[ 4.88 -1.90  3.12  7.01 -7.75  0.93 -3.49]  ditar
[ 2.86 -2.43  3.07 -1.23  3.60  0.37  3.82]  zivo
[-2.15  3.49  0.43 -4.11 -1.39 -3.84  6.78]  ber
[ 2.80  3.49 -1.38  0.99  3.90 -1.60 -4.38]  ral
[ 0.17  3.13 -1.39  3.50  7.05 -8.04 -0.29]  rog
[-2.43  2.86 -1.36  3.73  3.13  3.69 -1.33]  sef
[ 4.52  1.00  4.37 -1.69 -4.21  6.52 -1.34]  gipa
[-2.43  2.86 -1.36  3.94  0.92  3.69 -1.33]  dudom
both rog sef:  | [3.13]
asked: [-2.43  2.86 -1.36  3.94  0.92  3.69 -1.33] | dudom
both ber rog:  | [-1.39]
key -> tag
[-1.32] -> j_330
[3.93] -> j_276
[3.94] -> j_557
[7.02] -> j_459
[7.01] -> j_366
[-1.33] -> j_954
join dudom 4:  | j_557
places sef: [-1.33] | 7
both ber ral:  | [3.49]

[-2.13  3.02  2.67  0.75  1.65 -4.29  0.75 -2.32  3.37 -2.53]  bitip
[-3.47 -1.30 -1.56 -1.13 -2.13  3.00  2.67  2.22  0.87  2.59]  Borik
[-1.01 -1.02  0.26  3.25  1.65 -4.29  0.75 -2.04  1.42 -0.61]  beb
then: [ 3.25  1.65 -4.29  0.75] | [-2.04]
places beb: [0.75] | 7
back: [ 2.67  3.00 -2.13] | Borik
then: [ 2.67  0.75  1.65 -4.29] | [0.75]

[ 0.20  0.27 -0.38  0.10 -0.34 -0.45 -0.56  0.03  1.15  0.57 -0.52  0.13
 -0.84  0.00  0.56 -0.19 -0.68] = golun
[ 0.06  0.89 -0.08  0.82  0.14 -1.23 -1.38 -1.12 -1.02 -0.70 -0.20  1.23
 -0.78 -1.90 -0.08 -0.30  0.28] = bibed
[-0.69 -3.06  1.04  1.80  1.02  1.08  2.13 -0.32 -2.37  1.50 -2.67  0.51
  0.89 -0.25  0.99  0.40 -1.60] = Movu
[-1.31  1.22  1.05  0.35 -1.44 -0.44 -0.17 -1.59  0.07 -2.71 -0.44  0.08
 -0.72  1.64 -0.45  0.91 -0.98] = muzap
[ 0.68  0.21 -0.60 -0.12  0.00  0.60 -0.89  0.16 -1.15  0.75 -0.51  0.24
  0.64  1.14  0.08 -0.73 -0.27] = Legap
[-0.60  3.11 -0.60  0.57  0.05 -0.31 -1.03  0.89 -1.81 -1.22  0.43  0.06
  0.81 -0.54 -1.14 -0.25  0.80] = dal
[-5.07  8.82 -0.62 -3.53  1.01 -1.97 -5.39  5.30 -2.26  1.96  2.60  0.42
  2.37 -0.70 -1.98  2.40 -4.11] = rine
[-0.34  0.40 -0.26  1.24  1.01  0.57  0.40 -0.84 -0.08  0.05 -0.48 -1.82
  0.37  0.98 -0.76  1.24  0.40] = Guk
[ 1.49 -1.09  0.06 -0.99  0.34  0.10  0.17 -2.44  1.71  0.44 -0.55  0.30
 -0.28 -0.67  0.30 -0.81  0.29] = Luf
[-0.58 -2.28  1.05  0.05 -0.54  4.49  3.50  2.14 -6.21 -0.37  0.49 -0.60
  2.32  0.86 -0.80  1.23 -0.49] = Puv
Table of tags by key:
[-0.66] -> j_764
[0.31] -> j_606
[1.23] -> j_988
[0.30] -> j_327
[1.24] -> j_894
[-0.67] -> j_849
join Luf 12:  | j_327
places bibed: [0.14] | 5
places Guk: [1.24] | 4 16

[ 6.13  6.13  0.87  6.13  0.87  6.13  6.14 -1.35] -> nam
[ 3.68  0.28 -0.25 -1.96 -2.40  1.22  2.20  0.87] -> sobi
[-2.89 -0.88  0.85  1.52 -0.56  0.49 -5.32  3.98] -> vira
[ 2.17 -1.04  2.33  2.14 -1.06 -6.12  6.73  1.29] -> Gebir
[ 3.45 -0.61  1.74  0.93 -1.60 -0.32 -0.73 -0.93] -> boda
[ 2.17 -1.04  1.52  0.85 -1.06 -0.84 -2.80 -0.60] -> Dez
[-4.05 -3.35 -6.64  2.19  0.34 -5.94  7.15 -0.02] -> Lino
[-5.79 -5.87 -9.09 -1.10  3.41 -3.40  5.19 -1.88] -> Tovo
[ 0.21 -1.31  2.46  2.73 -0.51 -0.66 -4.92  0.66] -> luta
places nam: [6.13] | 1 2 4 6
asked: [-2.89 -0.88  0.85  1.52 -0.56  0.49 -5.32  3.98] | vira

